Each row below holds a small network's activations on one input, seen along a few directions.
Each table varies a few parts of the input and shows all the possible inputs, shuffled.
Descriptions start from the smaller parts, as in this example, which fits no table here: ring(5) and (point or ring(11) or (values(3) and line(6))).
Shared parts are said once, and a part with two or three values counts as separate values.
In the rows, 128 means zero.

Rows:
r1: [117 116 170  91  38  88  95 127 139 139 100 130]
r2: [143 126 179  95  34 118 125 113 162 103 101 130]
r3: [126 122  97 127 149 163 132 138 130 142 152  90]
r4: [141 111  99  96  41 186 119 138 154 118 124  96]
r5: [128 134 168 141 158  88 153 114 119 126 126 142]
r6: [125 122 185 123 123  91 147 121 128 137 133 104]
r7: [134 147  62 169 215 154 142 136 110 116 135 163]
r8: [100 111 179 107  38  85  76 141 120 137 124 134]
r9: [120 113 105 121 138 166 132 143 135 139 150  83]
r10: [135 141  67 158 205 157 139 126 113 121 142 150]
r11: [130 128 182 126 141  92 141 117 133 126 130 119]
r12: [ 94 102  95 112  48 154  68 166 124 148 142 110]
r13: [127 132  77 144 181 159 139 131 117 126 144 127]
r14: [122 107  92  93  53 161  80 150 141 149 123 104]
r15: [133 139  75 149 191 158 140 135 108 128 145 135]
r16: [128 120  93 137 160 164 137 137 128 140 150 105]
r17: [140 125 178  90  40 111 113 111 157 124  88 126]
r18: [138 112  97  92  51 184 101 132 157 133 108  99]
r19: [127 129  86 143 171 160 136 142 124 130 144 116]
r20: [140 160 146 169 206  83 151 112 112 109 116 188]
r21: [128 136 174 128 148  92 145 113 120 126 130 127]
r22: [130 139 162 148 169  87 154 113 116 122 123 153]
r23: [128 151 154 152 181  86 152 108 115 116 120 165]
r24: [139 149 152 161 193  84 155 108 111 117 121 177]
- What is each input in this table made of? => values(2) and (line(4) or line(8))
- The inputs of r10 and r24 match in every part but the values(2) part. If r7 is changed in the same way as r10 into r24, which row does it become? => r20
- Change only the values(2) part in r1. List by row number the other rows that result. => r14

Rows:
r25: [116 106 201  74  79  66  84 123 140 135 115 123]
r26: [163 129 112  80  46 209 137 123 186  87 126 112]
r27: [105 113 163 129  48  99 110 162 133 123 141 137]
r28: [126 109  44  87  79 187  85 135 193 128 109  88]
r29: [104  95  53 104  78 198  94 182 123 178 169  49]
r30: [147 153 142 181 178 102 141 150  92 103 148 178]
r31: [133 127 150 120  38 112 113 110 114 142  92 150]
r32: [163 142  62 148 195 194 172 131 155 110 163 111]
r33: [145 146 136 180 167 113 154 135  84 122 126 194]
r34: [105 111  38 143 209 211 138 157  98 168 193  91]
r35: [150 104 103 105  59 217 116 134 186 116 127  74]
r36: [117 136 145 182 178  90 140 157 103  91 149 162]
r37: [151 129 247  72  80 118 204  87 166 141 124  17]
r38: [111 126  19 154 205 175 124 149  87 165 183 110]
r39: [128 147 149  89  53 109 103  92 121 141  75 153]
r40: [123 128 156  96  57  80 112  97 149 162  83 140]
r41: [150 133  32 147 206 182 129 123 156 122 134 131]
r42: [132 172 122 156 184  96 150  89  99 127  92 180]
r43: [107 116 172  82  63  67 105  96 155 145  93 128]
r44: [101 131 168 164 198  92 134 146 105  92 151 159]
r45: [126 139 156 129  42 108 102 147 119 112 141 140]
r46: [124  96  75 108  67 191  69 150 115 151 121  96]
r47: [133 147 135 143 196  78 149  76 108 136 101 181]
r48: [ 86 111 193 110  75  78  93 138 158 121 119 116]
r49: [123 132 145 108  33 117 113 115 103 114 114 155]
r50: [153 154 136 157 182 109 141 108  81 122  99 183]
r51: [102  91  59 106  71 197  75 173 112 182 150  73]
r52: [103 108 180 109  63  85  92 154 133 103 141 116]
r53: [118 134 164 145 211  53 144 108 130 128 133 160]
r54: [159 135 228 133 212 111 247  81 130 121 131  52]
r55: [185 140  93 141 183 198 183 123 161  77 140 149]
r56: [133 143 161 154 205  66 137 101 132 139 100 163]
r57: [102 147 166 147 212  66 144 152 130 113 133 155]
r58: [127 122  48 168 203 180 119 151  97 136 136 127]
- What is each input in this table made of? => values(2) and (point or line(6) or ring(10))
- The inputs of r40 and r47 match in every part but the values(2) part. If r28 is changed in the same way as r40 into r47, which row does it become? => r41

Rows:
r59: [116 114 163 114 123 102 120 127 134 150 133  97]
r60: [ 97 131 169 137 128  65 102 140 104 140 138 159]
r61: [138 137  97 120 103 148 111 127 124 122 104 156]
r62: [113 115  75 117 111 162  97 143 131 148 128 120]
r63: [129 138  53 165 234 173 152 142 111 129 160 134]
r64: [159 132 148 112  88 149 152 113 158 111 103 110]
r65: [149 153 162 158 241 106 200  98 127 114 140 133]
r66: [134 129 184 107 118  95 143 105 147 129 107 117]
r67: [134 138 182 122 114  87 137 104 127 128 109 132]
r68: [112 123 163 121 118  93 116 129 113 147 131 113]
r69: [135 143 140 133 110  95 129 113 123 106 101 182]
r70: [119 138 182 136 120  68 136 109 119 120 111 161]
r71: [155 124 190  97 109 132 167 105 162 112 129  79]
r72: [131 149 144 145 113  87 116 112 118 108 101 199]
r73: [148 142 141 116 105 115 131 111 131 115  97 154]
r74: [123 103 123 108 111 169 126 145 142 137 160  60]
r75: [151 123 101 117  88 182 133 127 149 118 114 113]
r76: [113 123  72 122 105 152  92 147 111 145 133 138]
r77: [139 127  90 120 107 155 113 117 144 124 105 139]
r78: [145 125 193 104  97 120 160 113 156 123 118  91]
r79: [129 111 171 102 115 140 146 130 148 131 147  58]
r80: [154 124 101 105  99 194 140 124 159 105 118  99]
r81: [129 140 143 161 247 112 178 123 114 133 162 113]
r82: [165 155 119 163 233 136 190 105 129  99 122 148]
r83: [115 105 126 117  97 154 122 149 134 149 151  72]
r84: [164 132 148 102 102 164 160 110 165 100 109  97]
r85: [105 115 116 124 114 122  97 145 105 152 140 113]
r86: [123 143  98 142 109 117  93 133 115 114 109 201]
r87: [151 135 137 119 109 121 135 103 150 115  96 133]
r88: [133 107  79 109 102 199 121 148 144 128 148  80]
r89: [120 133  96 172 245 145 157 138 107 140 170 111]
r90: [158 147  70 167 229 166 167 119 124 106 134 152]
r91: [104 110 120 116 120 131 105 145 129 157 140  97]
r92: [126 137  92 139 106 126 107 127 117 113 109 184]
r93: [128 108  80 119  90 187 112 153 137 141 138  92]
r94: [ 92 117 119 138 120 102  97 154 102 146 146 141]
r95: [ 98 127 163 136 125  76 115 132 108 142 137 142]
r96: [101 122  72 139 112 134  87 157 104 134 132 163]
r97: [102 125  77 148 114 124  73 157  99 137 132 180]
r98: [125 112 169 109 101 125 139 131 142 145 146  74]
r99: [121 144 188 135 121  56 121 117 117 121 114 179]
r100: [ 92 122 121 144 122  92  80 154  97 146 151 162]
- The inputs of r72 and r100 match in every part but one. If r73 is changed in the same way as r72 into r100, which row does it become? => r85
- What is each input in this table made of? => ring(6) and (point or line(6))
- List by row number the other rows that have the ring(6) part in common with r86. => r61, r75, r77, r80, r90, r92

Rows:
r101: [114 108 104 105 120 160  97 129 134 183 118  80]
r102: [115 106 128 123 100 168 115 161 132 132 176  77]
r103: [ 94 119 114 142 153  95  82 154 134 125 135 167]
r104: [116 134 157 130 178  74 113  97 108 162 118 114]
r105: [150 145  86 146 106 168 134 124  90 116 124 170]
r106: [129 128 119 121 125 138 116 128  97 193 114  82]
r107: [146 142 176 149 166 115 177 111 134  88 154 140]
r108: [109 123 181 156 157  84 152 145 129 131 168 117]
r109: [103 139 113 157 121  95 121 152  67 146 133 155]
r110: [137 132 187  74  28  83 111  82 159 148  70 126]
r111: [168 124 128 133 110 171 178 134 114 108 152 108]
r112: [135 124 152 134 162 134 163 129 178  81 147 131]
r113: [135 119 224  94  15 100 127 124 156  95 112 120]
r114: [124 131 173 107  11  89  85 121 133 107  82 183]
r115: [164 152 123 133 150 121 171  98 113 154  88 118]
r116: [135 160 112 158 129 133 155 121  86 117 115 185]
r117: [127 135 141 135 143 103 131 103  89 191 127 106]
r118: [140 128  67 119 104 179 117 146 123 105 115 160]
r119: [127 137  79 120 133 153 105 136 149  85 118 172]
r120: [162 144 107 117 128 169 156  96 116 159  98 112]
r121: [108 116 136 116 173  93  98 115 155 162 117 107]
r122: [156 122  87 102 124 182 130  97 146 142 103 102]
r123: [118 130  96 150 101 136  95 156  71 150 139 141]
r124: [117 131  98 137 155 120 128 120 150  84 119 191]
r125: [147 143 143 136 184  97 160  84 138 132  85 135]
r126: [ 93 101 139 111 130 137 115 160 156 111 171  90]
r127: [104 133 133 167 155  71 105 146 102 135 131 171]
r128: [147 135 122 115 179 117 135  93 173 127  93 128]
r129: [160 121 117 119 109 192 146 144 146  96 148  96]
r130: [118 124 171 156 129 113 159 158  96 142 159  96]
r131: [140 127 136 115 138 171 146 140 180  91 152 121]
r132: [141 156 124 162 159 100 135 109 112  98 120 196]
r133: [141 127  89  94 152 145 129  99 174 122 100 110]
r134: [118 121 144 130 106 148 144 163  93 139 166  80]
r135: [106 105 160 129 157 104 119 147 151 108 174 105]
r136: [100 103 108  93 146 124  94 120 154 162 124  94]
r137: [152 144 163 142 136 142 193 130 106 108 143 125]
r138: [ 98 113  84 132 125 122  67 154 136 121 146 149]
r139: [ 95 111  69 133  92 148  86 163 113 138 139 133]
- The inputs of r123 and r134 match in every part but one. If r116 is changed in the same way as r123 into r134, which row does it become? => r137
- What is each input in this table made of? => values(3) and (point or (values(2) and ring(6)))
- Change only the values(3) part in r102. List by row number the other rows that result. => r101, r139

Rows:
r140: [134 109 118  82  33 156  80 133 166 116 107 121]
r141: [113 101 146  91  54 147 107 157 153 138 142  76]
r142: [179 134 212  94 129 122 202  70 182 114 101  69]
r143: [157 149 137 163 202 135 178 121 137  79 143 151]
r144: [104  95 131  82  43 138  66 153 151 142 134  91]
r145: [112 138 125 156 223 122 148 134 113 128 159 129]
r146: [147 147 104 148 208 125 156 112 124 114 124 165]
r147: [145 122  86 130  88 180 134 146 126 115 133 127]
r148: [120 140 167 118  59  69 105 106 128 114  92 185]
r149: [145 131  34 135 164 196 127 128 131 134 124 126]
r150: [116 117  46 135 174 178 113 146 118 160 153  95]
r151: [117 132 118 149 216 110 142 130 110 141 154 135]
r152: [100 107  61 130 126 168  95 156 123 155 148 107]
r153: [142 114 133  91  43 165 121 138 165 112 114 106]
r154: [114 107  99 132  96 164 120 164 108 140 160  97]
r155: [ 90 125 180 119  67  53  91 124 115 139 120 156]
r156: [149 120 226  96 138 106 188  88 169 140 129  41]
r157: [143 147 140 151 137 104 142 115 109 120 105 175]
r158: [114 134 154 151 147  86 129 135  93 146 133 144]
r159: [129 137 162 124  84  80 109 108 123 113  92 178]
r160: [131 122  48 129 118 184 108 137 141 129 119 137]
r161: [128 136 151 163 213 117 165 140 121 105 170 120]
r162: [100 124 175 124  94  63  96 129 108 138 120 148]
r163: [142 153 112 155 215 138 162 117 127 101 131 158]
r164: [111 134 159 142 126  78 106 130 106 152 128 150]
r165: [138 145 105 155 182 119 139 118 117 115 106 172]
r166: [151 129 118  98  73 176 140 121 136 125 118  94]
r167: [140 149 145 140 118  94 121 113 117 125  99 178]
r168: [120 112 131 100  81 162 126 136 120 151 146  66]
r169: [108 130 118 156 190 104 125 135 103 141 135 143]
- What is each input in this table made of? => values(2) and (point or line(6) or line(8))
- Start at r148 and move only the line(8) part, one step at a time. The first step leads to r159. Which rows follow, in order? => r167, r157, r165, r146, r163, r143

Rows:
r170: [150 121  90 123 108 184 153 142 141 115 131 106]
r171: [139 126  93 106 134 181 127 112 144 133 117 102]
r172: [166 137 167 119  97 126 155 122 152  96 104 130]
r173: [114 124 151 119 106  81  99 109 132 150  99 141]
r174: [100 122  83 117 130 139  93 127 120 159 128 122]
r175: [110 106 113 130 128 150 122 154 128 156 162  77]
r176: [102 123 124 136 102 122  91 157 116 103 142 167]
r177: [ 93 114 103 131 123 140  92 153 102 152 152 115]
r178: [163 134 143 109 117 165 161 118 157  97 129 106]
r179: [132 133 177 107 116  94 140 100 129 157 114  98]
r180: [151 145 164 112 105 116 152  85 136 128  95 116]
r181: [146 141 139 119  91  99 123 103 139 130  86 164]
r182: [151 157 100 151 234 118 160  93 123 113 118 165]
r183: [130 133  86 125  95 120 103 121 122 138  93 166]
r184: [118 131 168 130  93  90 120 137 127 100 141 163]
r185: [137 130  78 124 112 175 110 140 127 106 132 150]
r186: [ 88 119 123 129 114  96  78 151 111 137 139 150]
r187: [101 117 169 135 105  78  95 134 124 137 127 140]
r188: [105 117 102 133 117 159 101 165 124 109 156 138]
r189: [161 128 132 107 118 155 156 106 158 138 109  93]
r190: [128 120 163 121 113 149 162 141 128 117 155  86]
r191: [135 123  69 127 114 162 106 124 134 140 108 135]
r192: [146 134 149 128  87 116 123 120 137  94  96 171]
r193: [135 123 152 107 131 134 143 105 136 161 128  70]
r194: [121 112 154 120 122 123 144 139 140 151 153  72]
r195: [123 148 117 151 244 101 142 105 113 140 130 149]
r196: [128 147 128 174 226 110 162 138 111  90 165 161]
r197: [133 126 199 122 104 115 145 137 129 105 137 118]
r198: [123 110 110 133 113 168 142 163 132 123 164  95]
r199: [125 111 103 119 136 159 114 128 135 167 133  80]
r200: [116 134 122 174 229  87 153 135 105 133 158 139]
r201: [139 136 100 138  86 138 107 141 126 106 108 179]
r202: [152 152 105 167 211 131 177 127 121  91 121 169]
r203: [114 121 194 119 112  92 138 120 122 144 142 100]
r204: [102 126 110 119 108 104  92 128  99 164 111 147]
- What is each input in this table made of? => ring(5) and (point or ring(6))
- Change only the ring(6) part in r180. List by row number the other rows that result. => r171, r181, r183, r189, r191
- Start at r202 and move only the ring(5) part, one step at a time. The first step leads to r196. Which rows follow, in order? => r200, r195, r182
